A small network was trained on made-up records. Each row is its average activation on records with the value named, seen along a few directions.
Values that are neighbours, or in one group, have similar rows; names and order tell nothing.
In the rows, zero is written as 500.
Strong random noise was added to every row along 2 fixed directions; ignore it. To show where, here is one row again and again, with new noise each time:
[743 476 453 427 591 364 443 607 578 527 472 501 530]
[408 450 436 435 778 719 900 400 820 601 504 324 655]
[608 541 507 564 535 387 437 484 636 479 544 459 576]
[889 325 329 138 791 466 652 782 556 663 332 513 485]


Z, 9 values:
z7: [458 617 588 743 564 387 421 533 326 303 611 401 538]
z6: [696 465 492 423 157 346 331 685 363 455 642 681 429]
z4: [380 585 526 836 485 528 552 382 647 350 600 441 509]
z3: [ 49 547 511 635 334 648 402 345 404 491 390 467 435]
z5: [291 446 462 599 347 745 387 299 489 600 431 708 514]
z2: [449 398 541 323 435 596 454 498 263 669 185 639 267]
z1: [851 507 458 373 548 246 328 690 485 533 432 547 444]
z9: [507 498 545 405 274 402 419 611 270 427 701 631 476]
z8: [486 468 507 238 835 651 849 484 541 539 471 274 537]
Z is arranged as 3 separate groups.
Question: List the group mates of z7, in the order listed.
Answer: z4, z1, z8
Question: List the group mates of z5, in the order listed.
Answer: z3, z2

L, 9 values:
l6: [426 502 507 584 517 573 537 369 581 526 442 457 525]
l4: [530 558 541 578 482 371 474 504 494 411 574 412 532]
l3: [626 562 507 564 380 298 212 549 399 424 438 566 421]
l9: [554 492 504 538 494 452 585 521 552 510 520 442 557]
l2: [484 517 475 487 544 507 572 500 628 490 586 452 565]
l7: [319 465 539 373 525 731 658 388 498 583 486 512 533]
l1: [436 476 496 505 546 556 551 492 493 553 430 506 464]
l8: [599 509 517 468 601 459 527 538 491 459 560 481 488]
l5: [ 28 544 521 703 406 819 651 248 639 484 639 474 592]
L is arranged as 3 separate groups.
Question: List the group mates of l5, in the order listed.
Answer: l7
Question: List the group mates of l3, in the order listed.
Answer: l6, l1
